These are the activations of a small network on made-up records, seen along a few directions, one row for each record.
Each row is followed by the record's values for the fields Limu, Dule, Zinel, Sufe, Guv, Tifal, Kuro, Tud.
A field that a record lacks is left out.
Other fields move the rows too, some of them a lot.
Random noise pushes rows far along 19 fixed directions. That doesn't count. These rows show it; they differ only by the noise:
[-272  -45   95   96   -7 -437  700 -230   10 -473  185  223 -270  222
 -103 -304   81  211  145  -70    5 -298   10 -204 -135   92  -13 -215
 -252   55   88  187  173 -255  -99]
[ 114 -220 -595  387  256  278 -168  157 -388  225    8   -5    8 -318
 -139  234  108 -141   -8  -35   12 -199  184   72 -181 -106  198 -189
  412 -168 -321 -417  482    6   58]
[-252 -275  292 -337  121 -390 -202  349 -267  -37  315  -12  142  310
 -361 -172 -379  -56 -235 -126  258  612   47 -367  351  -38 -337   90
  349 -314 -851 -202 -155  267  258]
[   2  -60   51 -328  -88  227 -166 -302  283  -79 -107 -254 -168   34
 -121  269  258  115  153  303  -33  273  278  -93  -44  174 -117   79
 -122   77   45  334 -376  -12   95]
[-268 -294 -268  201 -703  -57  548  228  -96  587  191  266  275 -100
 -427  125 -473 -630 -387  113 -254  548  143  273 -568 -178 -580   75
  760  267  221  164 -121  334 -167]
[ 102  157 -164   27 -267   64   80  111   53   16 -132  261  240  197
  612 -310  434   85 -191   -8 -155 -188 -208  192   10 -318  282 -472
  -71 -108  443 -142  640 -185  182]
[ -65 -359  170   88  101 -220  -17 -222  130 -696  379 -262 -235  -84
  132 -151 -542 -296 -273 -142  677 -379   12  -49  225  494 -475  199
 -232  384  512  -87 -361 -405  141]
[-271 -358 -212  131  -69  355  185   70 -258  178  -24   27  -84  -46
 -340   56  279  201   13  139   67  -16   13  -67  -73 -147 -165  -75
  329  -35 -127   44  282   20   24]
[ 126  254 -155  -72  267 -257 -113  -62  118  163  418 -121  -24  493
  126  139   58 -249 -449   65  136  -58    1   37  -31  419 -141   84
  343   62  -71 -274 -233 -293   47]
[-187  215  147  -59  458  136   50  269  -30   35  172  263   44 -111
  149  231  -69   57  -68  -29  199   48 -122    4  202 -123  -47  304
   25   29   35 -293 -201 -151  411]
[-121 -708  253  -96  579  548 -574 -149 -116   66 -264 -644  -96 -603
 -161  -75 -495   67  521  297  370  388 -281   80  146  -89   78  162
  272  349 -111 -228  159  445  250]
[-324 -511 -155 -204   33  576  808  480   14 -214  468 -245    1  295
   -4 -291  268 -384 -537  187  206  -57  267  -40 -284 -282  -77  202
  345 -119  496  253  606   41  668]
[ 102  145   80 -193 -161  -28 -454 -342  212 -290  -82  161 -229  205
   85  -35  -97 -476  325  -20 -120   -6  129   50  299  -20  303 -152
  -87 -349  -15 -426 -282 -370  469]
[ -59 -118  306 -359 -549  574 -484 -414  215 -536  -98 -109  -37  392
 -183  -29  462   -1  174   87  -65  163  -29 -163  287  141 -197  380
 -281   37  -67  350 -439 -220   91]
[ -50  -80 -193 -249  303  -97 -340 -259  -27   64  359 -144   85   99
 -436  -36 -386 -326  225  194  150   90  271  -22 -176  336 -423  -16
  407  228  -73 -163 -237 -134  300]
[-421 -187    3   11  -45   18  160 -159 -137  365  407  112 -161 -182
 -498  270    5 -168   -4  246  -15  192  123  165 -358  183 -534  -64
  622 -153  121 -233 -459 -216  -28]
[-281   53 -164  127 -650  345  723 -328   -4  -46  335 -181 -118  211
 -229   70  815  348 -509  389 -150 -624 -206 -211 -163  416 -656 -155
 -211  263  320  791  -92 -118  327]
[ 176 -418 -226  183  -40  200 -360 -258  369 -224 -425  -99 -188  403
  -74 -343 -134 -280 -110  168  422 -248 -402   24  276   82 -120   36
  506  237   96  150  200 -363   16]
[ 216 -154 -457  199 -185  196   53  -41   63  438 -860  -16 -474   65
 -175  606 -177   42  258  125   15  249  307   23  246 -302  545   63
   23  272 -317   -9   51  250   61]
[ -97   80 -168  -78  359  378 -485  137 -123  159 -102  404   20  230
 -327  181  148   12  567 -174   99  146  257   42  -30 -241   44  578
  319    8 -106 -362 -324 -262 -409]
[ 206 -128 -245   66 -208  195 -349 -119  138  -93  225 -185  252  220
  205 -119  114 -661 -182  -59 -449  391   99  -48 -216   48  263   30
  378  -71 -455  -34  507   93 -445]

[ 219 -191  -20  359   51 -205 -465 -244  -61 -212 -250    3 -130   25
 -201   55 -266   31 -127 -111  447 -248 -391  -19  334  377 -169  127
  153  123 -371  -85 -223 -314 -226]  Limu: u1 / Dule: p2 / Zinel: l1 / Sufe: y1 / Guv: m3 / Tud: e1
[ 151 -137  -12 -604  -92 -104 -690  363  288 -122 -518  220  247  282
  233 -349 -369  -76  386 -188  328  518  553 -171  471 -573   28   77
 -237  -64  255   50  -39   90    9]  Sufe: y1 / Tud: e2
[-213 -777  130   99 -351  572  -69   -7 -500  134 -519 -293 -550  297
 -611  100  138  234  372  -60  333  178   73  240  156 -218  386  340
  181 -151 -149 -399  -31  175 -215]  Limu: u2 / Dule: p4 / Zinel: l2 / Sufe: y1 / Guv: m2 / Tud: e1
[  57  -72    0   80    6 -149  -23  509 -181 -282   32  359  651   34
  236 -531   88  319 -180 -388  264 -122 -135  237 -341 -206 -271    9
  -28  118  555   48  444  -67 -499]  Limu: u2 / Dule: p4 / Zinel: l2 / Sufe: y1 / Guv: m2 / Tud: e1
[ 436  266 -447   93   53 -188    6 -136  267 -190 -765   47 -249 -120
 -200  137 -185  375  149  177  194 -713   74 -264  324   79   46 -442
 -440   83 -107  556  -12   31  861]  Limu: u4 / Dule: p4 / Zinel: l4 / Guv: m2 / Tifal: h2 / Kuro: j1
[-219  306  -32 -217  493 -219  379   26 -274 -190  721  278  132  -91
  195  237 -229  -86  134 -182   48  -10  634   90 -229   96   78   -5
 -289  197  295 -525  209 -455  336]  Limu: u4 / Dule: p2 / Zinel: l4 / Sufe: y1 / Guv: m2 / Tud: e1
[-504 -237  478   23 -585 -556  457  -80 -610 -458  424  253 -195  553
 -202 -304   67  234  -42 -535   20   66    5 -183  316  113  129 -237
 -407 -374 -462 -516  175 -216 -325]  Guv: m4
[ 108  173 -421  -81  337  158 -221 -167  129 -228  107  199   53    5
 -123  114   89 -175  327   18  -83 -147  459  -38 -211   61   66   35
   20   18    0   -2  114 -391  -23]  Sufe: y1 / Guv: m2 / Tifal: h1 / Kuro: j2 / Tud: e1
[ 206    3 -256  264 -291 -107 -195  206 -327  -60 -309  306  262   -3
  369 -173  338  485 -134 -283  136 -375 -139  109  203 -267   61 -440
 -288  -34  152 -234  469 -175  -71]  Limu: u1 / Dule: p3 / Sufe: y1 / Guv: m4 / Tud: e2
[  79   95   27  -84 -126 -547  -53   85 -249  353 -443   40  -83  191
 -174 -507 -290  128  602  -14 -123  -58  -91   66   79 -394  400 -463
 -129 -221  -34 -332  -70  559  287]  Limu: u3 / Dule: p4 / Sufe: y2 / Guv: m4 / Tud: e2
[-260 -349   25  269   -4  213  185  -13 -101  105 -325  -66 -223  -65
 -134 -225  -44  421  248   80   28  -19 -382 -110  140 -220   58  -69
  107  201 -159  188  484  200 -287]  Limu: u1 / Dule: p3 / Zinel: l2 / Sufe: y1 / Guv: m2 / Tifal: h1 / Kuro: j2 / Tud: e1
[  48   11  -64  346  -19  -61 -312 -298   27   42   55 -100 -218  608
  -36 -505   38 -309   30  -87   -8 -528 -654  -58  222  187   42   87
  425   65 -247 -224   39 -146 -398]  Sufe: y2 / Guv: m1 / Tud: e2
[ -55  -16   41 -223 -596 -618  169 -100   17  205   33 -101  218 -345
  234   64 -289  209  105   20 -323  665  602  -38 -211   54 -131 -539
 -508  216  235  211    3  495 -440]  Limu: u3 / Dule: p4 / Sufe: y2 / Guv: m1 / Tifal: h2 / Kuro: j1 / Tud: e1
[ 400 -277 -489  304 -139 -233 -353 -197  158  -76 -336 -141 -128  106
 -211 -327  -15 -183  233  -11   25 -252  150  196 -400  159   73 -497
  363 -168  183  -23  180  -25 -477]  Limu: u3 / Dule: p4 / Zinel: l3 / Guv: m4
[ 472  410   70 -552  -68  -88 -387 -442  634 -191   92 -407 -133  589
  219 -174  -73 -787  177  230 -174 -123  302  419 -244  347  307  137
 -117  -18  792 -109 -711 -195  518]  Limu: u2 / Dule: p4 / Sufe: y2 / Guv: m4 / Tifal: h2 / Kuro: j1 / Tud: e1
[ 153  336  122  -87   99 -318 -292  154   59  401  -97    7 -109  243
  193   60  147  235 -229   -9   57 -100 -231  -23  276  -79  -15  -84
  145 -261 -134 -138 -366   45 -124]  Limu: u4 / Dule: p2 / Zinel: l4 / Sufe: y1 / Guv: m2 / Tifal: h2 / Kuro: j2 / Tud: e1
[-122  162 -291   51  284  103 -331   -5  285 -386  308  497  251 -360
  561  -42   -1 -176   44 -220  154 -259  386 -178  215   73 -222 -356
  -97 -220  401 -138  489 -895 -239]  Limu: u4 / Dule: p2 / Zinel: l2 / Guv: m2
[ 220   61  -11  -27  253 -463  207   14    1 -141 -149   85 -205  258
  305 -134  779  497 -357  101  197 -417 -151  218 -171   65  348 -677
   15 -736  179 -245  304 -488  150]  Sufe: y1 / Tud: e2
[-310  194  243   93  159  134  -34  358 -319  514  265  -17  152  -38
  -54  -91  722  667 -293  107 -107 -104 -609 -149   11  -68 -330  -96
  336 -427 -384   37  -29  300 -225]  Limu: u2 / Dule: p4 / Zinel: l2 / Sufe: y2 / Guv: m2 / Tud: e1
[ 476    0 -236  360 -186  -21  -97   -7  590  177 -918   52  -51 -706
  341  318 -188  -67 -236  350   62  -44 -269  152   66 -217  -10 -156
  -68  157  419  595 -269  167  100]  Limu: u4 / Dule: p2 / Sufe: y1 / Tud: e2
[ -19 -221  237  -50   64  411   78   91  -68 -566   67 -139  134 -229
 -440  -85  151    8   -1   68  -57    9 -215 -113 -221  -20 -261  509
 -104   38 -183  505 -315  369  439]  Sufe: y2 / Guv: m1 / Tifal: h1 / Kuro: j1 / Tud: e2
[-216  -80   45  208  -36 -115  417 -113  442 -475  -18  523  -37 -438
  168  102 -187 -235   -7   -9 -325  397   86 -234  -14 -158   64 -141
  -20 -119 -214  391  419 -236 -234]  Sufe: y1 / Guv: m2 / Tifal: h2 / Kuro: j1 / Tud: e1
[ 313  116 -246  266 -117  -98  182  347   31  346 -301  -49 -160  173
  339   90 -636 -379 -190 -195  192 -284  -37  156  254 -225  256  382
 -154  562  378 -179 -179  343  141]  Limu: u4 / Dule: p2 / Sufe: y2 / Guv: m1 / Tifal: h1 / Kuro: j1 / Tud: e2
[-209 -124 -121  169 -360 -202  122 -623  113  388   75  -20  -20 -136
   -9  161 -598 -198  151  225 -177  332   -4   20   30  322 -216 -362
  166  724   14  -14  245 -118 -386]  Limu: u4 / Dule: p2 / Guv: m1
[  87  277  148   78 -446 -172  229 -618  359  122   99 -258 -547  214
  207  233   26 -311  -22  141 -404 -176  -35  237 -113  400  172 -173
 -153  100  461  -66 -499 -107 -121]  Limu: u4 / Dule: p2 / Zinel: l2 / Guv: m2 / Tifal: h1 / Kuro: j1
[-385  341  296 -212 -232  148   66  -99  430   81  506  290  204 -380
  276 -147    3 -589   47  224 -727  368  -16 -171   -4 -174 -218 -235
  107 -506  114  116 -146   59  335]  Limu: u3 / Dule: p4 / Sufe: y1 / Guv: m2 / Tifal: h2 / Kuro: j1 / Tud: e2
[-103   17  251 -267   85  -21 -218 -413  188  -38  128 -191  223 -518
   54  -68 -237  -41  202  350 -360  391 -166  -57  -25  131  -91 -692
   59  -88 -290   98  365   95  602]  Limu: u1 / Dule: p3 / Zinel: l2 / Guv: m2
[ 216  620 -121 -271 -284  114  -77  193  200 -109  202  -79  282  639
  258  169  443  128 -874  106  105 -382 -161 -286  585  368 -344   71
 -400  -20 -101  349 -291 -150  935]  Limu: u3 / Dule: p4 / Guv: m4 / Tifal: h2 / Kuro: j2
[ 136  -55 -213  126  238  -10 -205 -314  337 -178 -379   57  -81  183
  191  -55 -359   88  283  -75  477 -257  -27  143  147  261   25  122
 -143  715  540   18  131 -498 -461]  Guv: m4
[-505 -123 -233  -33  -20  381  -96  228 -295  168  656  351  275 -526
   53  205 -130 -291  150 -179 -101  288  585 -200   85 -213 -332  -88
  135 -203  -13 -398  427 -262  -88]  Limu: u1 / Dule: p3 / Zinel: l1 / Sufe: y2 / Guv: m3 / Tud: e2
[-307 -524 -146  323   73  167   76  243 -302  137 -181   -9 -397 -169
  -57  248 -294  319 -281  -34  803 -210  -42 -155  789  -64 -170 -114
   56   53  -39 -432  192 -210  379]  Limu: u3 / Dule: p4 / Guv: m1
[-262  199  -55  159   90  232   40 -128  149 -429  603  293  220 -216
   18 -343  323 -403   88  -50 -422 -358  -68 -346 -158   13 -249   -2
   26 -343  -81  244  179 -335  -99]  Limu: u1 / Dule: p3 / Sufe: y1 / Guv: m2 / Tud: e2
[ 392 -105 -128 -523   -3 -153  170  319   69 -614  106 -371  146  515
  109 -136  126 -130 -305 -155  240   68  802 -147 -249   35  263  190
 -463 -117  151  342   92  131  348]  Limu: u4 / Dule: p2 / Zinel: l4 / Guv: m2

Here are new rows. What are their fields?
[-152   26    4  -72 -283  347 -206 -156  -30  125 -140  121 -123   15
 -104  132 -146 -116  311   -5 -100   29   87 -236  463 -226  -15   77
 -101  126 -236  -10    5  -30  142]  Limu: u4 / Dule: p2 / Zinel: l4 / Sufe: y2 / Guv: m2 / Tud: e2
[-191   71 -140   64  308 -221  -94  187  191  318  251  345   26   26
  398 -254 -116  -62  -13  -75  250 -118   65  150  -56 -146 -299 -257
  484  -16  692 -325  144 -447 -519]  Limu: u2 / Dule: p2 / Zinel: l2 / Sufe: y2 / Guv: m2 / Tud: e1
[  52  -33 -100  204 -207  336  112    9 -182  151 -117  164  263   10
   28  125 -438 -365 -395   78  116  -57 -486  280  265 -141  -53   57
  263  543    8 -242  457 -142  790]  Limu: u4 / Dule: p2 / Zinel: l4 / Sufe: y1 / Guv: m2 / Tud: e2
[-273 -446 -216  193  300  297   24 -166  348   46  -30 -285 -789   60
  -32 -136 -427 -503  419   63  353 -347  324 -237  361 -141  164  263
  210  100  349  -84   12 -199 -251]  Limu: u1 / Dule: p3 / Sufe: y1 / Guv: m2 / Tud: e1
[   2  176  413 -141  -79  -92 -203  152 -683 -396  403  486  629  133
  259  287  -47  270 -215 -531  227  333 -102  430   84   71  -82  394
 -367  460  -37 -874  -51 -474   74]  Limu: u4 / Dule: p2 / Sufe: y2 / Guv: m1 / Tud: e2
[ 154 -119 -196   35 -640 -581  473 -479  214  194   52 -508 -453  -74
   50  120 -208 -388 -373  402 -237 -119  259   27 -115  394   72 -902
  -88 -220  184  207   49  144  481]  Limu: u1 / Dule: p2 / Zinel: l1 / Sufe: y1 / Guv: m3 / Tud: e1
[ -70 -212  236  128 -284  113  -56 -420  194 -271 -353  111 -400  179
  305 -436   78  -81  229  104  -23 -124 -579  159  368 -169  425 -350
  -36 -145  195 -315  299 -331  101]  Sufe: y2 / Guv: m1 / Tifal: h1 / Kuro: j1 / Tud: e2
[ 307 -610  -94  138 -830 -229 -165  150   34 -361 -395 -193  -68 -133
  195  -11  180  -27 -550 -209   58  309  326 -112  127 -153   31 -474
 -167 -539 -234  260  308  160 -357]  Limu: u1 / Dule: p3 / Zinel: l2 / Sufe: y1 / Guv: m2 / Tud: e2
[  59  -16 -367   42 -147  -20 -173  -51  354  250  -11 -172 -141  201
  -30  231 -128 -295 -431  139  155  -49  180 -250  298  336 -289 -126
  276  -70 -204  265  -89 -139  -43]  Guv: m4
[  77  -73 -435  220 -118  120 -135  530 -402  397  -62 -311   91  -54
   22 -232  193  322 -169 -151  258 -626   49 -246  145 -182 -185  -51
 -199    4  188  141  -22  635    4]  Guv: m1
[ 269  125  -44  -90   65 -219 -522   57  456 -162 -215  -76   30    7
  486  -84 -238 -218   14 -145  114   98  229 -152  343   60  212  -90
 -266 -198   75  -21 -102  -50 -239]  Limu: u3 / Dule: p4 / Guv: m4
[-386  -77  146  -87  295 -409  571  323  231  116 -211  432   26 -510
  404 -102 -400  478  264   13  200  454  178 -126   73 -452   32 -386
 -242   42  490  146  391   48 -104]  Limu: u1 / Dule: p3 / Zinel: l1 / Guv: m3
[-211  212   30  -23  -44 -303  328  108    4  315  180 -102 -326  198
  232  -25  -80   22  106 -117  -85  -65  212 -267  226  -73  155   41
 -343    7   74  -64 -205  320 -266]  Sufe: y2 / Guv: m1 / Tud: e2
[ 607 -412  -67  161  438 -207 -331  228 -219 -193 -234 -567  252  109
   22 -111   34  109 -388 -206  298  167 -190  328 -504  189  389  349
  249  172 -344  -53  303  389 -713]  Sufe: y1 / Guv: m2 / Tifal: h2 / Kuro: j1 / Tud: e1
[ 191  101  129  336   -7 -686  -79 -146 -315 -474  -44  383  148  142
  -59 -272 -317  -13   37 -469  -40 -143 -341  -77  116   43  203 -138
 -141   22 -665 -297  273 -176 -320]  Limu: u4 / Dule: p2 / Zinel: l4 / Sufe: y1 / Guv: m2 / Tud: e2
[  63  472  135 -429  551 -205 -696   31 -212  188  547 -239  525 -113
   96 -146  186  299  136  -28   49 -139   89  -92 -184  392 -353  -50
 -146 -139   26 -155 -396   35 -124]  Limu: u4 / Dule: p2 / Zinel: l4 / Guv: m2
